A small network was shown many inputs. Here are its activations along a few directions, one row for each input.
Each table varies a few parts of the input and shows all the possible inputs, shuffled.
Descriptions start from the smaller parts, as in this example, which fits no table here: one of 8 places around a ring, together with either a single point or one of 11 places around a ring or (one of 3 separate values, together with one of 6 places along a line).
Shared parts are said once, and a part with two or three values counts as separate values.
(in the rows, 128 means zero)

Other details of the inputs shift rows strongly along three fixed directions, in all tables alike. That doesn't count.

Table:
row 1: [168 122 143 119 124 188  89  63  74 121  82 130  69 184]
row 2: [154 128 158 129 131 151 110  24 194 171 157 165 152 125]
row 3: [118 135  97 158 122  55 138 203 149  75  92 160 135  60]
row 4: [158 126 159 152 125 190 101  27  91 139 128 116  92 179]
row 5: [ 74  91  95  24 213 121 148 221  35 131 110 107 181 149]
row 6: [152 152 104 191  71 140 116 140 107  60  92 123  26 143]
row 7: [140 123 149 113  92 181 136  71 113 132 118 108  92 197]
row 8: [122 103 125  75 167 146 114 166  69 157 143  86 129 166]
row 9: [ 88 114 133 115 159 116 155 161  91 115 138 112 159 121]
row 10: [165 164 180 146  75 183 117  18 157 171 135 150  65 198]
row 11: [118 155 110 209 107  87 127 171 132  73 120 135  96  80]
row 12: [123 137 126 103 162 130 136 146 107 126 133 126 109 147]
row 13: [ 99 121 135  96 162 115 156 162 126 120 141 145 149 112]
row 14: [119 160  96 165 133  73 136 210 156  74 131 161 118  42]
row 15: [122  61 116  55 222 164 118 172  17 129 128  92 137 152]
row 16: [122 126 158 103 105 118 133  85 189 169 125 149 187 125]
row 17: [124 117 122  97 144 108 123 157 158 176 166 113 194  94]
row 18: [142 117 164 138  94 130 131  80 187 190 146 139 151 131]
row 19: [130 137  96 111 124 144 126 147 114 116 131 100 127 136]
row 20: [151 130 126 195  94  92 129 171 132  87 102 140  63  88]
row 21: [139 133 125  56 147 188  91 130   5 131  97  83  62 240]
row 22: [120 119 131 123 103 129 148  80 207 171 150 135 191 132]
row 23: [108 133 105  79 152  93 122 164 166 158 141 129 223  87]
row 24: [142 142 106 187  81 118 138 139 140  73  97 133  67 116]
row 25: [120 147 137 117 138 114 124 105 203 172 167 147 176 114]
row 26: [146 162 129 219  85 115 129 129 108  72 101 131  42 121]
row 27: [123 102 164 115 115 113 142 106 187 180 154 136 185 106]
row 28: [137 100 126 127 126 137 124  51 206 156 150 142 200 108]
row 29: [112 142 118 205 104  84 151 167 125  74 114 149 101  78]
row 30: [103 140 106 117 161 115 131 172  96 124 151  99 162 109]
Each input here is: one of 5 separate values, together with either a single point or one of 5 places along a line.
The inputs of row 8 and row 11 match in every part but the choice among 5 separate values. If row 18 is changed in the same way as row 8 into row 11, which row does it become?
> row 29
Start at row 7 and move only the place on the line of 5, one step at a time. The first step leads to row 22. Which rows follow, in order?
> row 24, row 6, row 19

Table:
row 31: [121  94 135  67 157 142 144 125  98 142 115 104 151 165]
row 32: [150 145 142 120 102 147 108 123 120 145 120 135  59 176]
row 33: [146 124 183 181 108 137 139 119 111 148 159 116  63 126]
row 34: [ 90  99 117  83 220 125 146 164  81 118 156 127 169 138]
row 35: [140 128 140 151 125 131 125 143 108  77 108 170  79  99]
row 36: [121 138 116 153 151 110 144 155  98  84 132 146  91 122]
row 37: [147 146 154 134  78 117  92  62 220 212 144 138 171 138]
row 38: [106 123  69 126 169 106 150 225 101  87 127 118 146  79]
row 39: [117 140 145  87 161 133 142  85 162 195 183 123 190 167]
row 40: [165 173 147 149  61 191  94  45 128 139 132  94  42 198]
row 41: [130 155 107 162 127 119 124 176  76  91  92 128  84 117]
row 42: [117 126 129 150 143 120 112 121 104  98 111 132 124 103]
row 43: [118 104 110 126 162 137 132 120 163 138 148 134 188  95]
row 44: [120 154 120 140 124 112 121 140 106 113 118 120 121 113]
row 45: [115  80 139  83 163 134 143 125 118 131 115 117 166 143]
row 46: [127 123 164  82 160 188 116  56  93 155 143 119 108 191]
row 47: [101 147 102 135 152  94 125 190  92 108 133 107 141 129]
row 48: [105 138 127 148 137  74 149 135 204 120 151 171 174  45]
row 49: [102 154 115 152 123  76 128 164 198 149 138 143 200  68]
row 50: [ 95 124 105 136 170  72 139 155 149 130 152 136 214  77]
row 51: [113  87 124 162 155 103 151 202 106 123 172  92 143  64]
row 52: [112 128 116 112 172 126 146 169  97 111 126 143 121 115]
row 53: [ 81 142 113 110 149  70 129 171 174 148 154 120 221  72]
row 54: [138 151 154 120 104 113 134  95 212 172 159 167 179  97]
row 55: [137 123 120  90 151 141 125 164  69 128 114 130  74 163]
row 56: [108  83 106  87 152 115 148 170  93 124 107 129 145 131]
row 57: [130 102  97 131 153 137 123 183  73  59 112 132 105  91]
row 58: [136 137 105 157 118 138 124 126 107  80 121 120  80 108]
row 59: [123 142 117 171  98 114 155 146 107  84 109 127  87 145]
row 60: [158 132 116 172  76 100 118  96 235 155 140 158 150  80]
row 61: [118 139 117 150 102 123 156 153 122 105 100 133 109 125]
row 62: [135 110 124 185 112  71 109 126 197 121 110 181 161  48]
row 63: [111 109 120 160 128 127 152 153 109  80  91 146 110 109]
row 64: [105 108 124  82 154 159 152 127  85 143 119 109 148 169]
row 65: [ 94 133  99 142 127 100 156 206  85  75 115 110 105 142]
row 66: [116 123 130  41 188 142 128 181  72 143 135  93 124 179]
row 67: [161 148 146 145  95 155  99  88  87 119 102 134  80 147]
row 68: [154 139 100 175  77 117 107 163 142  94 107 135  59 111]
row 69: [129 132 112  83 132 156 114 155 101 133 145  98 134 149]
row 70: [187 149 168 147  87 173  87  31 108 147  96 117  57 191]
row 71: [175 154 126 151  75 173 108 101 101 105 114 122  51 153]
row 72: [154 124 148 120 116 141 117  81 152 162 129 158 103 147]
row 73: [160 148 127 158  83 127 108 115 182 125 126 119  99 125]
row 74: [154 127 147 126 118 204 100  32 106 135 134 104  82 184]
row 75: [ 98 144 116 141  99 108 146 173 117  85 108 116 100 121]
row 76: [122 114 115 136 153 118 113 181  58  69  94 141 114  92]
row 77: [ 95 136 120  66 181 133 140 178 111 158 152 115 161 149]
row 78: [114 130 140  75 126 172 141  98  76 148 124  88 116 202]
row 79: [138 152 129 158 114 138 108 114  71  89  97 120  62 134]
row 80: [130 125 113 152 150  78 144 203 120  59 101 161  88  64]
row 81: [130 111 147  68 124 182 134  95  68 144 118 110 123 192]
row 82: [157 183 155 177  76 150 115  79 136 125 133 133  37 189]
row 83: [129 112 124 117 102 122 140 133 136 143 108 134 126 144]
row 84: [105 134 135  92 117 152 142 121 136 169 132 105 155 179]
row 85: [ 89  96 117  65 140 100 144 164 171 182 145 119 217 130]
row 86: [113 101 161 213  84  71 170 157 188 134 155 134 150  45]
row 87: [123  90 147  54 196 151 105  96 103 179 134 101 196 164]
row 88: [133 122 154  44 163 181 122  93  81 170 149 122 138 185]
row 89: [145 157 154 151  85  92 104  86 235 177 138 136 178 103]
row 90: [117  86 119  89 186 125 128 170  87 118 120 150 123 125]
row 91: [129 144 108 193  69  81 156 202 126  39  80 164  77  59]
row 92: [173 121 135 106 126 186 103  73  93 135 119  95  74 188]
row 93: [134 108 137 119 166 123 128 151 108  94 109 146  99 116]
row 94: [151 129 116 144 105 136 121 118 144 109 132 141 124  95]
row 95: [112 105 111  59 177 117 116 159  98 179 134 109 189 142]
row 96: [146 164 124 169 110 133 115 120  75 104 111 114  68 164]
row 97: [126 137 100 109 143 155 126 149  67 100 129  91  89 147]
row 98: [135 149 109 134 114 157 118 138 123 128 132 104 100 151]
row 99: [152 100 127 158 106 120 110  70 224 157 142 161 166  88]
row 100: [113  96 163 124 161 127 130 147  77 182 169  79 160 125]
row 101: [121 129  74 194 138  86 145 197 114  41 126 139 103  63]
row 102: [123 133 135 183  87  99 154  84 195 124 136 153 154 112]
row 103: [162 115 135 135  93 139 108  40 222 192 153 146 165 122]
row 104: [143 126 114 178 105  82 112 143 149 109  98 165 116  72]
row 105: [139 127 112 124 139 167 125 109 112 132 132 115 117 143]
row 106: [145 151 153 154 102 138 111  42 190 185 135 145 165 126]
row 107: [124 146 145 140  60 115 136 117 195 140 128 145 153 113]
row 108: [ 96 140 144  51 165 135 132 113 153 194 178 107 191 157]
row 109: [128 129 130 177 135 115 115 104 124 107 124 141 132 118]
row 110: [119 136 151 158  76 108 148  53 229 153 139 153 177  95]
row 111: [121 108 127  73 147 137 147 153  85 130 108  96 131 169]
row 112: [ 97  97 133  49 219 165 137 136  80 158 147 122 171 161]
row 113: [107 123 111  59 175 156 125 120 118 185 187  71 193 193]
row 114: [124 124 131  97 119 137 135 161  92 115 100  96  95 175]
row 115: [140 119 160 139 106 185 128  37 101 135 123 117  93 216]
row 116: [138 116 151 158  83 135 135  92 152 105 104 161 121 112]
row 117: [154 151 145 161  93  92 113  96 203 152 121 144 154  93]
row 118: [ 79 127 110  73 192  87 158 185 144 140 164 131 207  83]
row 119: [137  90 132 131 114 151 126 118  84 105  85 138  74 163]
row 120: [155 127 139 102 119 139 118  65 211 193 161 113 187 135]
row 121: [138 148 115 170 106 111 135  95 204 142 165 132 163 107]
row 122: [ 97 122  89  98 175  81 136 242  69  91 116 127 172  69]
row 123: [136  87 122  91 175 147 117 114 131 136 138 108 163 130]
row 124: [143 148 116 178 115  73 143 201 139  57  96 163  66  66]
row 125: [154 125 130 164 121 174 111  61 114 112 138 117  86 169]
row 126: [123 148 117 128 147 126 145 173 102 110 119 141  96 124]
row 127: [168 179 158 163  50 158  86  83 119 131 106 129  59 164]
row 128: [111 118 151 160  97 110 146  67 216 134 134 157 181  87]
row 129: [100 131 139  48 161 119 134 152 165 184 177 131 218 122]
row 130: [151 146 133 208 100 136 106 110 106  80  80 153  59 111]
The inputs of row 70 and row 31 match in every part but one. If row 76 is changed in the same way as row 70 into row 31, which row does it become?
> row 116
The inputs of row 61 and row 126 match in every part but one. If row 91 is changed in the same way as row 61 into row 126, which row does it become?
> row 54
The inputs of row 55 and row 95 match in every part but one. If row 93 is changed in the same way as row 55 into row 95, which row does it become?
> row 87
What is each input in this table made of?
> one of 4 separate values, together with either a single point or (one of 4 places along a line, together with one of 6 places along a line)
Which other rows does row 68 become when the place on the line of 6 takes its other values? List them by row number.
> row 40, row 69, row 73, row 98, row 113
Start at row 45 and move only the place on the line of 4, one step at a time. The first step leads to row 31. Which rows follow, in order?
> row 111, row 114
Which other rows does row 67 become when the choice among 4 separate values takes its other values? List them by row number.
> row 81, row 88, row 94
Which other rows does row 90 become when the place on the line of 4 takes its other values? List them by row number.
> row 32, row 55, row 72
